A small network was shown many inputs. Here are its activations along a few directions, one row for each input.
In each table, some parts of the input vary, and every possible input appears once, in random order.
A made-up example of a description, with smaller parts first: one of 3 separate values, together with either a single point or one of 11 places around a ring or (one of 4 places along a line, together with one of 5 places around a ring).
Shared parts are said once, and a part with two or three values counts as separate values.
(in the rows, 128 means zero)

Other details of the inputs vary at random and push rows far along two fixed directions, the same in every table; ignore that.

Rows:
x1: [120 128 142 132 114 131 132 136 145 137 130 104 141 112 130]
x2: [121 137 129 123 135 123 136 145 141 141 132  98 139 119 138]
x3: [119 129 142 140 115 140 143 139 137 147 133  83 149 101 136]
x4: [137 136 121 116 135 117 122 119 140 120 120 153 112 141 123]
x5: [114 130 138 125 117 126 135 125 137 134 119  99 145 104 134]
x6: [153 135 116 119 127 122 113 123 135 119 139 191  94 160 111]
x7: [149 138 120 117 121 122 113 103 133 111 117 188  98 150 110]
x8: [113 129 132 126 136 126 136 148 133 140 130  86 148 114 143]
x9: [130 131 129 121 123 122 126 137 141 134 139 136 124 132 126]
x10: [128 121 137 133 119 130 121 126 130 123 128 136 126 131 122]
x11: [134 141 124 115 132 117 127 123 148 128 120 141 119 132 126]
x12: [144 132 123 115 121 118 109 103 134 106 117 187 100 151 110]
x13: [139 135 122 107 137 109 110 128 147 112 128 170 105 158 117]
x14: [131 123 128 121 122 123 116 109 124 111 117 157 116 136 119]
x15: [137 142 128 118 117 122 127 115 144 127 120 145 121 126 121]
x16: [138 140 120 122 125 118 129 127 145 126 147 152 126 144 113]
x17: [140  94 102 172 159 174 129 110  23 116 118 143 115 144 137]
x18: [130 132 127 109 135 110 117 134 147 118 128 145 120 144 125]
x19: [121 137 134 127 117 131 140 125 136 139 121 101 141 104 133]
x20: [107 122 140 128 122 124 136 148 136 140 139  90 149 109 140]
x21: [122 143 125 126 133 121 145 128 143 133 129 102 148 116 130]
x22: [136 146 124 120 120 119 132 109 145 121 127 147 130 130 112]
x23: [142 141 118 117 138 119 124 132 141 129 132 148 111 146 122]
x24: [123 129 130 116 134 115 124 125 141 121 119 130 127 128 130]
x25: [124 131 140 134 114 134 135 135 144 140 131 105 139 112 129]
x26: [110 127 134 126 133 125 137 135 133 136 120  89 148 106 142]
x27: [138 140 120 120 138 122 128 135 139 134 131 136 118 138 125]
x28: [108 125 141 127 117 127 136 127 132 133 119  90 150  99 137]
x29: [103 125 146 122 115 120 135 130 142 133 119  83 156  94 138]
x30: [117 135 130 130 133 130 144 136 133 144 122  87 146 104 143]
x31: [128 127 133 113 122 113 119 134 148 123 137 148 120 139 122]
x32: [141 130 131 129 117 129 118 122 139 122 129 158 114 141 115]
x33: [128 142 121 127 137 120 140 136 139 134 140 108 144 129 128]
x34: [127 123 129 125 125 124 123 135 130 127 137 139 124 135 127]
x35: [145 132 122 138 121 133 126 115 129 117 138 157 124 145 110]
x36: [137 134 133 131 116 132 127 126 142 132 131 137 123 129 120]
x37: [112 119 146 132 114 127 130 136 141 131 128  99 147 111 132]
x38: [133 129 125 113 135 112 115 117 139 110 118 160 112 144 122]
x39: [118 127 141 139 115 138 137 137 136 142 131  92 147 106 134]
x40: [117 125 144 131 114 129 132 136 145 135 129 103 142 112 130]
x41: [145 132 131 121 117 121 111 118 148 115 128 176 105 150 109]
x42: [115 127 135 127 122 126 135 146 138 142 140 100 142 114 137]
x43: [126  80 123 178 139 175 125 118  32 114 127 125 129 134 135]
x44: [133  96 108 167 156 168 130 114  36 119 118 130 121 137 140]
x45: [125 127 127 122 136 121 125 124 130 122 119 130 126 129 131]
x46: [117 129 133 134 123 134 142 147 132 149 141  90 145 107 139]
x47: [134 139 122 119 136 121 128 138 140 134 131 129 124 135 129]
x48: [132  93 112 174 142 178 133 106  25 121 118 125 127 127 137]
x49: [129 133 123 122 138 123 128 137 133 132 131 123 126 133 131]
x50: [139 136 125 117 120 121 119 108 138 117 118 164 109 138 115]
x51: [131  89 112 174 147 174 131 127  29 126 138 127 124 137 138]
x52: [111 127 134 125 136 123 135 148 133 137 130  86 148 114 143]
x53: [131  92 109 163 159 164 125 125  36 117 128 130 121 147 138]
x54: [127 125 133 114 122 113 118 134 145 121 137 147 122 139 123]
x55: [115 132 133 122 132 121 135 133 142 135 120 100 141 111 138]
x56: [143 141 117 119 135 122 126 119 138 125 121 155 110 140 122]
x57: [141 137 124 117 123 118 121 131 147 129 139 160 110 144 119]
x58: [110 124 138 130 122 128 138 148 134 143 139  90 148 109 140]
x59: [119 135 130 122 135 122 134 146 141 139 131  99 140 119 138]
x60: [141 139 126 112 119 117 116 107 145 115 118 172 107 141 113]
Each input here is: one of 5 places around a ring, together with either a single point or one of 11 places along a line.
Question: Changing only the place on the ring of 5 turns x52 into x20. The same change can be made to x23. Which row results?
Answer: x6
Question: Change only the place on the line of 11 in x3. List by row number the other rows that result.
Answer: x1, x10, x25, x32, x36, x37, x39, x40, x41, x43
Question: Which other rows agree with x5 in the place on the ring of 5? List them by row number.
Answer: x7, x12, x14, x15, x19, x22, x28, x29, x48, x50, x60

Rows:
x61: [121 167 126  78 119  82 136 112 184 129 116 125 137 110 120]
x62: [119 148 129  93 144  84 127 172 195 131 158 121 139 148 129]
x63: [115 149 140  75 120  90 113 129 186 131  98 124 119 112 139]
x64: [135 127 113 139 168 141 134 141 102 140 112 104 118 131 147]
x65: [180 116 112 152 119 140  99  72  93  73 134 245  87 195  70]
x66: [178 133  73 124 182 118 109  93  79  84 129 239  73 210 100]
x67: [138 149 168 122  86 118 120 128 210 133 118 124 127 114 105]
x68: [105 120 115 127 172 119 137 148 103 123 126  82 154 131 151]
x69: [137 160 117 102 143  91 138 155 187 136 164 131 135 147 118]
x70: [ 93  95 121 141 151 147 137 121  42 120 109  77 156 105 156]
x71: [117 129 133 126 132 141 136 124 108 146  95  88 128  92 148]
x72: [130 142 132  98 143  96 116 174 192 140 146 125 119 147 138]
x73: [118 129 151 101  93 105 112 163 185 147 154 137 117 125 130]
x74: [135 138 111 150 148 150 151 156 114 154 155  93 144 128 142]
x75: [131 131 145 164  96 161 145 117 131 136 130  89 160 103 118]
x76: [ 99  98 149 140 116 143 126 112 104 122  96  96 143  90 148]
x77: [120 149 139 103 101  95 137  93 181 117 114 138 142 103 111]
x78: [130 126 127 144 152 144 140 170 123 158 144  86 130 125 148]
x79: [119 123 102 169 169 169 162 138  57 150 124  51 161 106 162]
x80: [142 124 119 151 104 159 134 132  97 147 161 153 116 134 121]
x81: [106  93 114 158 181 157 137 154  50 137 114  55 149 117 173]
x82: [107 133 147  97 105  95 120 102 175 105 108 147 137 115 119]
x83: [112  79 155 183 118 175 123 129  68 122 119  76 155 108 140]
x84: [159  89 115 167 133 175 106  70  33  94  90 213  73 153 114]
x85: [115 131 141  99  98  97 117 154 175 132 165 154 125 139 117]
x86: [137 141 146 111  92 117 119 152 180 155 151 154 100 128 117]
x87: [117 138 162 111  93  98 116 128 206 110 132 127 151 128 103]
x88: [171 128 104 141 117 150 111  58  89  91 102 242  77 163  96]
x89: [112 116 130 143 107 137 148 147 107 150 171  99 153 109 129]
x90: [142 139 104 132 134 148 134  97  85 127 105 145 116 124 130]
Question: Changing only one part turns x82 into x76. The same change can be made to x62. Which row results?
Answer: x72
Question: Describe the family of inputs behind these rows.
Answer: one of 5 places around a ring, together with one of 6 places around a ring
Question: Change only the place on the ring of 5 in x79. List by row number the other rows that result.
Answer: x64, x66, x68, x81
Question: Change only the place on the ring of 5 in x61. List by row number the other rows that result.
Answer: x63, x70, x71, x90

Rows:
x91: [119 126 129 132 125 134 136 140 123 140 137 107 138 117 136]
x92: [132 135 127 132 128 132 133 122 132 130 124 124 131 124 126]
x93: [121 126 134 132 125 133 131 135 127 133 129 102 142 119 132]
x94: [121 141 134 113 128 112 130 138 161 134 124 109 136 120 132]
x95: [136  87 102 173 158 171 130 114  17 113 132 145 118 148 135]
x96: [125 129 131 125 118 129 127 130 128 133 131 124 130 123 129]
x97: [127 125 132 124 129 127 123 128 129 126 121 129 123 128 130]
x98: [123 130 128 132 130 129 135 135 128 133 136 109 141 124 130]
x99: [118 127 132 128 129 129 133 127 126 129 122 105 142 115 134]
x100: [128 126 133 128 123 130 124 133 129 131 129 121 128 127 128]
x101: [121 124 128 133 138 130 135 140 125 133 132 105 140 123 137]
x102: [126 127 128 124 133 125 125 134 129 131 124 123 124 128 133]
x103: [127 131 124 124 135 124 128 126 128 126 124 124 130 129 130]
x104: [130 128 129 129 129 128 126 138 131 132 136 127 126 132 128]
x105: [123 124 134 133 122 128 130 123 131 124 127 122 138 122 126]
x106: [149 140 122 123 129 124 119 116 144 118 122 168 105 149 114]
x107: [136 124 132 126 122 124 116 121 137 118 127 159 112 141 118]
x108: [127 132 130 131 122 134 135 128 131 138 125 118 131 115 133]
x109: [123 126 132 127 131 128 128 128 128 126 120 118 133 124 132]
x110: [125 128 129 121 124 126 125 125 129 127 122 135 123 125 130]
x111: [130 133 122 119 131 120 127 123 130 125 126 140 122 132 125]
x112: [117 126 132 127 126 128 135 126 122 131 123 107 140 112 134]
x113: [123 121 136 135 124 130 128 128 131 124 126 121 135 124 128]
x114: [127 126 128 127 135 125 128 139 133 132 133 123 127 129 133]
x115: [141 136 120 119 127 119 122 122 135 121 136 164 112 148 114]
x116: [125 130 130 129 124 129 130 128 129 129 129 114 139 123 128]
x117: [136 127 128 137 129 138 128 126 122 131 124 131 121 128 128]
x118: [144 139 121 123 124 124 125 112 137 122 125 162 111 139 115]
x119: [143 135 122 121 131 121 118 128 140 120 134 161 112 152 116]
x120: [119 123 136 130 116 129 130 128 133 131 129 122 134 117 130]
x121: [139 134 119 120 136 117 122 124 138 119 132 157 116 147 121]
x122: [125 128 125 125 131 125 131 135 130 133 134 128 127 127 134]
x123: [125 130 125 122 129 125 127 130 128 132 126 129 124 126 133]
x124: [128 131 129 125 120 127 128 125 128 128 130 127 131 126 124]
x125: [120 124 135 130 118 126 132 124 131 127 129 121 137 117 126]
Question: Describe the family of inputs behind these rows.
Answer: one of 5 places around a ring, together with either a single point or one of 6 places around a ring
Question: Changing only the place on the ring of 5 turns x116 into x124. The same change can be made to x99. Which row results?
Answer: x112
Question: Change only the place on the ring of 5 in x95. List by row number the other rows that result.
Answer: x101, x114, x121, x122
Question: Which other rows agree with x102 in the place on the ring of 5? List them by row number.
Answer: x97, x100, x104, x107, x114, x117
Question: Change only the place on the ring of 6 in x93. List by row number the other rows that result.
Answer: x94, x101, x109, x113, x119
